Each row below holds a small network's activations on one input, seen along a few directions.
Each table varies a few parts of the input and shows all the possible inputs, shuffled.
A made-up example of a description, with smaller parts first: one of 5 places around a ring, together with either a single point or one of 11 places along a line or (one of 2 separate values, together with one of 6 places along a line).
Shared parts are said once, and a part with two or three values counts as separate values.
In the rows, zero is written as 128.

Table:
x1: [106 228 103 133 150 100 171 126 107 136 105 206 108]
x2: [ 85 165  77 148  91 146 167 159 118 118  76 163 206]
x3: [ 80 205  85 137 107 114 189 133 123  85  89 160 161]
x4: [131  80 192  82 121 125  99 103 171  74 147  59 139]
x5: [141  51 163  86 149 143  84  96 123 148 155 117  80]
x6: [235 150 153 231  99 151 203 106 156 171 220  31 131]
x7: [ 89 150  72 175 139 131 129 186  70 159  90 193 138]
x8: [153  58 146  90 115 123  73 129 180  91 119  61 147]
x9: [ 93 178  89 150 135 106 150 152  80 180 100 214 111]
x10: [163 105 194  76 152 114  88  81 155 109 160 120  84]
x11: [131  38 135 100 152 154  54 136 125 138 148  85 103]
Q: What is each input in this table made of?
A: either a single point or (one of 2 separate values, together with one of 5 places around a ring)
Q: A walk changes only the place on the ring of 5. It starts at x8 and steps to x4. List the rest of the walk in order.
A: x10, x5, x11

Table:
x12: [152 139 161 128 115 110 139 107 164 111 151  82 143]
x13: [159  92 124 154 119 157 132 137 135 131 147  82 136]
x14: [106 137  94 151 127 125 132 156  94 162 106 169 133]
x15: [173 135 159 139 131 118 132 104 143 153 173 105 104]
x16: [ 96 144  92 139 109 122 138 158 117 116  84 146 161]
x17: [161  94 134 156 125 133 118 136 129 161 157  91 122]
x18: [111 173 120 131 139 111 145 124 104 157 122 176 113]
x19: [161 143 166 128 132 131 146  99 151 123 169  96 115]
x20: [155 128 138 139 114 134 142 116 162  97 140  80 147]
x21: [151 107 131 142 104 131 123 137 152 112 133  68 153]
x22: [ 94 166  98 133 116 129 156 147 125  98 100 152 152]
x23: [ 98 129  84 148 125 147 142 157 101 136  97 158 147]
x24: [127  21 175  37 144 129  36  95 152 100 136  96  94]
x25: [ 70  65 140  28 168 125  38 131 113  88  70 196 104]
x26: [107 187 123 127 135 115 161 119 120 127 120 168 121]
x27: [111 151 105 146 144 141 139 131  88 161 124 176 113]
x28: [171 114 141 156 139 145 130 120 124 154 171 105  98]
x29: [102 179 118 122 119 101 154 129 129 115 104 157 148]
Q: What is each input in this table made of?
A: one of 2 separate values, together with either a single point or one of 8 places around a ring
Q: Which other rows agree with x26 in the choice among 2 separate values? List them by row number.
A: x14, x16, x18, x22, x23, x25, x27, x29
Q: Change only the choice among 2 separate values in x28. List by row number the other rows that result.
A: x27

Table:
x30: [104 129 108 133 115 129 139 140 130 121 101 138 159]
x31: [120 126 111 145 114 125 131 149 112 164 126 138 134]
x32: [119 100 130 110 107 112 104 135 146 129 124 107 139]
x33: [108 158 130 118 122 102 142 115 125 131 117 149 130]
x34: [120 152 116 140 141 137 142 114 113 148 143 150 113]
x35: [122 156 127 133 133 122 133 114 108 156 137 147 116]
x36: [144 107 147 131 148 138 123 126 126 136 148 127 102]
x37: [152 102 141 132 130 123 106 126 124 152 132 119 117]
x38: [122 149 124 134 134 145 149 140 121 109 118 152 122]
x39: [131  94 136 133 120 135 100 131 131 158 144 113 132]
x40: [118  99 121 113 110 133 109 131 149 108 119 104 138]
x41: [106 128 114 132 109 105 136 145 125 139 104 137 152]
x42: [137 112 149 118 140 151 125 126 138  98 135 133 118]
x43: [146  98 130 132 139 142 116 130 125 140 141 118 114]
x44: [115 144 108 127 129 124 132 137 127 115  99 138 150]
x45: [118 125  98 154 131 139 133 149 107 147 128 133 134]
x46: [138 113 139 122 146 135 131 102 119 139 155 124 100]
x47: [127  90 121 126 115 159 122 135 134 105 127 107 131]
x48: [130 125 145 108 139 119 107 123 142  94 120 120 125]
x49: [147 112 160 130 143 124 109 118 129 149 141 130 114]
x50: [129  88 123 138 128 148 114 136 125 141 146 109 122]
x51: [134 136 116 146 123 121 130 141 113 159 121 145 124]
x52: [128 146 120 147 141 135 140 140 115 144 134 150 108]
x53: [171 181 123 181  97 118 177 127 152 124 158  97 159]
x54: [130 150 131 148 135 119 127 134 111 150 129 151 117]
x55: [111 157 134 125 131 102 129 138 127 125 114 147 137]
x56: [125 131 147  95 132 100 111 104 131 120 132 116 122]
x57: [117 140 119 124 119 104 133 142 129 136 105 143 144]
x58: [173 143 158 159 105 129 166 114 174 123 169  38 146]
x59: [127 120 141 103 136 150 132 106 133 105 149 127 116]
x60: [123 138 104 134 134 150 140 142 115 113 109 138 141]
x61: [125 127 140  94 128 118 123 103 139 102 131 121 117]
x62: [133 115 134 105 128 106  98 130 140 124 120 110 136]
x63: [113 153 128 130 127 118 142 133 131 108 105 151 132]
x64: [133 133 104 149 135 136 138 143 112 148 125 142 120]
x65: [103 161 125 116 129 123 144 112 130 115 118 150 138]
x66: [143 101 127 119 127 153 123 131 134 103 124 117 123]
x67: [142 118 151 118 136 121 120 100 120 152 146 124 104]
x68: [131 124 153 107 138  99 103 126 138 115 124 120 124]
x69: [112 156 120 124 135 147 152 117 119 114 130 152 128]
x70: [134 114 125 109 130 125 102 126 142 101 112 111 136]
x71: [115 123 101 137 119 152 148 147 116 119 112 134 145]
Q: Changing only one part turns x44 into x70. The same change can be made to x55. Which row results?
A: x68
Q: Changing only one part turns x59 into x69. The same change can be made to x43. Which row results?
A: x64
Q: What is each input in this table made of?
A: one of 2 separate values, together with either a single point or (one of 4 places along a line, together with one of 5 places around a ring)
Q: A walk changes only the place on the ring of 5. It starts at x65 and steps to x33. List the rest of the walk in order.
A: x35, x34, x69
Q: Change only the place on the line of 4 in x69. List by row number the other rows that result.
A: x38, x60, x71

Table:
x72: [132 181 118 145  98 112 173 114 153  96 129 104 158]
x73: [ 89 111 100 125 133 144 112 148  97 116  99 156 137]
x74: [210  62 198 125 131 153 105  93 176 115 204  29  96]
x75: [147 162 121 148 105 125 179 141 162 128 124 118 152]
x76: [144 159 110 182 123 123 147 142 104 167 142 133 126]
x77: [151  28 180  56 135 128  37  95 164 115 152  71 110]
x78: [133 150  93 177 121 144 157 148 117 146 134 112 150]
x79: [ 94 141 127  88 126 110 133 119 141  86  83 141 152]
x80: [104 116 108 124 146 119 109 142  93 138  99 174 105]
x81: [107 134 129  97 123 134 111 146 139  95  91 169 152]
x82: [ 97 129 123  97 150 128 119 121  99 153 125 193  86]
x83: [128 163 129 172 145 116 154 127  91 180 154 136 110]
Q: What is each input in this table made of?
A: one of 2 separate values, together with either a single point or one of 5 places along a line
Q: Changing only the choice among 2 separate values turns x73 into x78. The same change can be made to x77. Which row results?
A: x74
Q: Change only the choice among 2 separate values in x75. List by row number the other rows that result.
A: x81
